Each row below holds a small network's activations on one input, seen along a few directions.
In each table, some parts of the input vary, and every possible input appears once, in random order.
A made-up example of a description, with smaller parts first: one of 2 separate values, together with either a single point or one of 11 places along a line or (one of 4 places along a line, together with one of 8 places around a ring).
Shared parts are said once, and a part with two or three values counts as separate values.

Table:
R1: .04	-.19	-.05	-.04	-.09	.49	.20	-.10	.12	-.16	-.11	-.14	-.03	.36	.00	.25	.19	.11	.10	.17
R2: -.83	-.07	-.16	.27	-.23	-.10	-.29	-.40	-.53	-.15	.52	.37	.21	.46	.00	-.05	-.56	-.16	.06	.05
R3: -.87	.24	-.19	.02	-.19	-.27	-.63	-.11	-.49	.11	.50	.15	.21	-.33	-.09	-.16	-.66	-.20	.03	-.14
R4: .38	.17	.10	-.04	.13	-.34	-.15	.22	.12	.06	-.27	.07	-.07	-.37	-.08	-.13	.08	.03	-.09	-.22
R5: -.08	.12	-.03	-.17	.20	.03	.12	.19	.08	.29	.03	-.22	-.01	-.44	-.05	-.04	.05	-.12	.05	.09
R6: .13	.16	.07	-.10	.26	-.34	.03	.19	.05	.19	-.03	-.05	-.02	-.39	.08	-.17	.05	-.16	-.06	-.04
R7: -.02	.08	-.11	-.27	.05	.25	-.10	.22	.16	.14	-.21	-.26	-.01	-.43	-.20	.23	.11	.06	.03	.01
R8: .31	.07	.01	-.20	-.06	.03	-.20	.19	.19	.09	-.38	-.08	-.05	-.39	-.21	.07	.10	.18	-.11	-.16
R9: -.03	-.14	.02	.06	.05	.25	.42	-.12	.04	-.02	.15	-.11	-.03	.36	.15	-.01	.15	-.06	.09	.25
R10: .44	-.12	.15	.24	-.02	-.13	.16	-.08	.08	-.23	-.07	.19	-.09	.40	.12	-.02	.17	.14	-.04	-.10
R11: .17	-.10	.13	.18	.10	-.13	.35	-.11	.01	-.11	.14	.05	-.03	.39	.28	-.09	.15	-.05	-.03	.08
R12: .36	-.22	.07	.06	-.20	.26	.09	-.10	.16	-.20	-.25	.04	-.08	.40	-.01	.13	.17	.24	-.03	-.01
- The inputs of R2 and R3 match in every part but one. If R10 is changed in the same way as R2 into R3, which row does it become? => R4
- Describe the family of inputs behind these rows. => one of 2 separate values, together with either a single point or one of 5 places around a ring
- Which other rows does R10 become when the place on the ring of 5 takes its other values? List them by row number. => R1, R9, R11, R12

Table:
R13: .38	.07	.16	-.04	.15	-.18	.21	.16	.18	.13	-.07	-.13	-.10	-.20	.16	-.17	.19	-.01	-.08	-.05
R14: .15	-.03	-.04	-.21	.01	.27	.01	.14	.20	.09	-.29	-.18	-.04	-.20	-.16	.19	.17	.10	.00	.05
R15: .09	-.05	-.01	-.09	.10	.28	.30	.04	.16	.03	-.04	-.23	-.05	.04	.05	.10	.24	.00	.08	.18
R16: .38	.00	.04	-.03	.28	-.15	.12	.17	.19	-.04	-.35	.07	-.08	-.08	-.07	.13	.28	.01	-.02	-.01
R17: .24	-.13	.10	-.01	-.11	.26	.33	-.06	.15	.05	.01	-.19	-.08	.16	.13	-.11	.16	.07	-.01	.11
R18: .37	-.11	.16	.09	.05	-.01	.38	-.02	.14	-.01	-.01	-.04	-.10	.25	.21	-.12	.22	.02	-.04	.07
R19: .34	-.08	.00	-.02	.07	.17	.07	.08	.20	-.19	-.35	.00	-.08	.14	-.11	.27	.29	.16	.02	-.01
R20: .30	.01	.06	-.18	-.15	.18	-.05	.13	.21	.12	-.19	-.23	-.06	-.28	-.04	.00	.11	.17	-.08	-.10
R21: .37	-.06	.04	.06	.23	-.04	.21	.08	.18	-.17	-.25	.07	-.08	.17	.01	.20	.33	.04	.03	.02
R22: -.86	.15	-.22	.08	-.04	-.23	-.40	-.14	-.47	.07	.43	.23	.21	-.12	-.13	-.05	-.54	-.23	.07	-.01
R23: .22	.02	.05	-.07	.32	-.09	.28	.17	.16	.09	-.16	-.08	-.06	-.12	.04	.02	.25	-.09	.00	.10
R24: -.85	.06	-.20	.14	-.06	-.12	-.34	-.22	-.48	-.07	.48	.21	.21	.13	.00	.02	-.50	-.24	.13	.04
R25: .28	-.18	.07	-.04	-.24	.35	.12	-.05	.18	-.02	-.14	-.14	-.08	.17	.01	.04	.13	.22	-.04	.02
R26: .50	.04	.10	-.08	-.05	-.02	-.08	.16	.22	-.03	-.36	-.04	-.10	-.19	-.07	.01	.18	.19	-.09	-.19
R27: -.68	-.01	-.10	.17	-.27	-.14	-.33	-.32	-.45	-.06	.50	.24	.18	.26	.08	-.19	-.54	-.15	.02	.00
R28: .21	-.04	.05	.02	.27	.01	.36	.08	.15	-.04	-.06	-.08	-.06	.13	.13	.09	.29	-.05	.05	.13
R29: -.86	.08	-.20	.15	-.07	-.13	-.32	-.23	-.48	-.07	.48	.21	.21	.12	-.02	.03	-.48	-.21	.09	.03
R30: .53	.05	.15	.00	.12	-.24	.06	.16	.20	-.01	-.26	.02	-.11	-.16	.04	-.07	.22	.08	-.09	-.15
R31: .47	-.14	.12	.06	-.14	.15	.09	-.03	.20	-.16	-.29	.04	-.10	.27	-.03	.05	.20	.24	-.05	-.07
R32: -.69	.01	-.10	.18	-.28	-.15	-.31	-.33	-.45	-.06	.51	.24	.18	.24	.06	-.18	-.53	-.12	-.02	-.02
R33: -.69	.17	-.10	.09	-.19	-.30	-.50	-.13	-.44	.09	.49	.18	.16	-.18	-.01	-.25	-.59	-.18	.01	-.12
R34: .14	-.10	-.04	-.12	-.04	.37	.10	.05	.19	-.04	-.19	-.19	-.05	.05	-.08	.26	.21	.13	.04	.08
R35: .35	-.01	-.01	-.11	.11	.07	-.02	.17	.22	-.06	-.45	.01	-.07	-.11	-.19	.20	.25	.12	-.02	-.05
R36: -.69	.18	-.11	.09	-.20	-.31	-.48	-.14	-.44	.09	.50	.18	.17	-.20	-.03	-.24	-.57	-.16	-.03	-.13
R37: .26	.06	.10	-.15	-.01	.10	.15	.12	.18	.19	-.04	-.27	-.07	-.28	.08	-.16	.14	.04	-.05	-.01
R38: -.86	.13	-.22	.08	-.03	-.22	-.42	-.13	-.47	.07	.42	.23	.20	-.10	-.11	-.06	-.55	-.26	.10	.00
R39: .51	-.13	.16	.13	.03	-.06	.23	-.03	.17	-.13	-.19	.11	-.10	.30	.10	-.02	.25	.13	-.05	-.04
R40: .10	.02	-.01	-.18	.15	.19	.21	.13	.17	.16	-.13	-.22	-.04	-.20	-.03	.03	.19	-.03	.03	.14
- Describe the family of inputs behind these rows. => one of 4 places along a line, together with either one of 2 separate values or one of 5 places around a ring
- The inputs of R31 and R26 match in every part but the place on the line of 4. If R32 is changed in the same way as R31 into R26, which row does it become? => R36
- Which other rows does R33 become when the choice among 2 separate values takes its other values? List them by row number. => R36

Table:
R41: .11	-.24	-.02	-.02	-.10	.52	.31	-.11	.16	-.13	-.11	-.16	-.05	.41	.01	.23	.24	.14	.08	.20
R42: -.25	-.23	-.09	.09	-.19	.45	.16	-.26	-.07	-.18	.14	-.03	.04	.55	.04	.19	-.01	.05	.11	.21
R43: -.42	.25	-.14	-.19	.01	-.14	-.41	.15	-.15	.25	.10	-.07	.10	-.62	-.18	-.05	-.30	-.12	.00	-.10
R44: .47	-.24	.04	-.13	.00	.60	.46	.04	.40	-.08	-.37	-.29	-.14	.27	-.01	.28	.49	.21	.05	.21
R45: .30	.24	-.02	-.40	.20	.01	-.15	.45	.30	.32	-.43	-.31	-.08	-.89	-.26	.07	.20	.05	-.05	-.11
R46: -.80	.25	-.20	-.09	-.05	-.21	-.52	.00	-.38	.22	.37	.05	.19	-.49	-.15	-.11	-.54	-.23	.04	-.07
R47: -.62	-.23	-.16	.19	-.26	.36	.04	-.40	-.30	-.22	.40	.11	.13	.69	.06	.15	-.25	-.04	.14	.23
R48: .86	-.01	.26	.05	.22	-.27	.31	.19	.34	-.05	-.37	.02	-.18	.00	.14	-.10	.44	.12	-.12	-.12
R49: .14	-.01	.14	.27	.02	-.42	.03	-.12	-.12	-.14	.14	.29	-.01	.28	.19	-.22	-.07	-.04	-.07	-.12
R50: -.23	-.01	.08	.37	-.05	-.50	-.09	-.27	-.35	-.17	.39	.42	.08	.42	.21	-.28	-.32	-.14	-.04	-.09
R51: .50	-.01	.20	.16	.11	-.34	.16	.03	.11	-.10	-.11	.15	-.10	.14	.16	-.16	.18	.04	-.10	-.12
R52: -.06	.24	-.08	-.30	.09	-.06	-.29	.30	.07	.28	-.17	-.19	.01	-.76	-.22	.01	-.05	-.03	-.03	-.11
- The inputs of R41 and R47 match in every part but one. If R51 is changed in the same way as R41 into R47, which row does it become? => R50
- Describe the family of inputs behind these rows. => one of 3 separate values, together with one of 4 places along a line
- Which other rows does R42 become when the choice among 3 separate values takes its other values? List them by row number. => R43, R49
